Small tables with named rows and columns. After each table, cells are looked up by row and column.

Boz:
|  | Tozimos | Zasevi | Vataru | Mel | Zabeda | Beg | Gonefo | Tofun |
|---|---|---|---|---|---|---|---|---|
| Val | 0.014 | 0.280 | -0.153 | 0.046 | 0.397 | 0.226 | -0.103 | -0.124 |
| Sot | 0.093 | 0.026 | 0.412 | 0.265 | -0.434 | -0.458 | -0.138 | -0.089 |
| Pav | -0.122 | -0.066 | 0.336 | 0.027 | -0.325 | -0.390 | 0.036 | -0.003 |
| Tob | 0.158 | -0.085 | 0.324 | 0.455 | -0.494 | 0.009 | 0.232 | 0.299 |
| Nadogon | 0.240 | 0.539 | 0.535 | 0.233 | 0.345 | 0.433 | 0.400 | 0.349 |
| Rol | 0.636 | -0.027 | -0.033 | -0.031 | -0.468 | 0.291 | 0.456 | -0.420 |
| Gulazu | 0.118 | -0.112 | -0.176 | 0.177 | 0.277 | 0.371 | 0.008 | -0.324 |
| Daba | -0.435 | -0.485 | -0.437 | -0.934 | 0.157 | -0.306 | 0.045 | 0.546 |
| Nik | 0.278 | -0.582 | -0.382 | -0.139 | -0.351 | -0.016 | 0.381 | 0.302 |
| Zon | -0.070 | 0.269 | -0.107 | 0.228 | 0.220 | -0.054 | -0.176 | 0.204 |
| Nogozum | 0.215 | -0.475 | -0.135 | -0.023 | -0.477 | -0.073 | 0.348 | -0.175 |
| Bine | 0.129 | -0.163 | -0.001 | 0.166 | -0.071 | 0.092 | 0.098 | -0.185 |

Zasevi of Tob is -0.085
Zasevi of Nadogon is 0.539
Mel of Zon is 0.228
Tozimos of Val is 0.014
Mel of Daba is -0.934
Tofun of Zon is 0.204
Gonefo of Pav is 0.036
Mel of Gulazu is 0.177
Vataru of Bine is -0.001
Tozimos of Nogozum is 0.215
Tofun of Val is -0.124
Gonefo of Nogozum is 0.348
Zasevi of Sot is 0.026
Zabeda of Rol is -0.468
Zabeda of Zon is 0.220
Tozimos of Nik is 0.278
Gonefo of Bine is 0.098
Row with the largest Gonefo: Rol

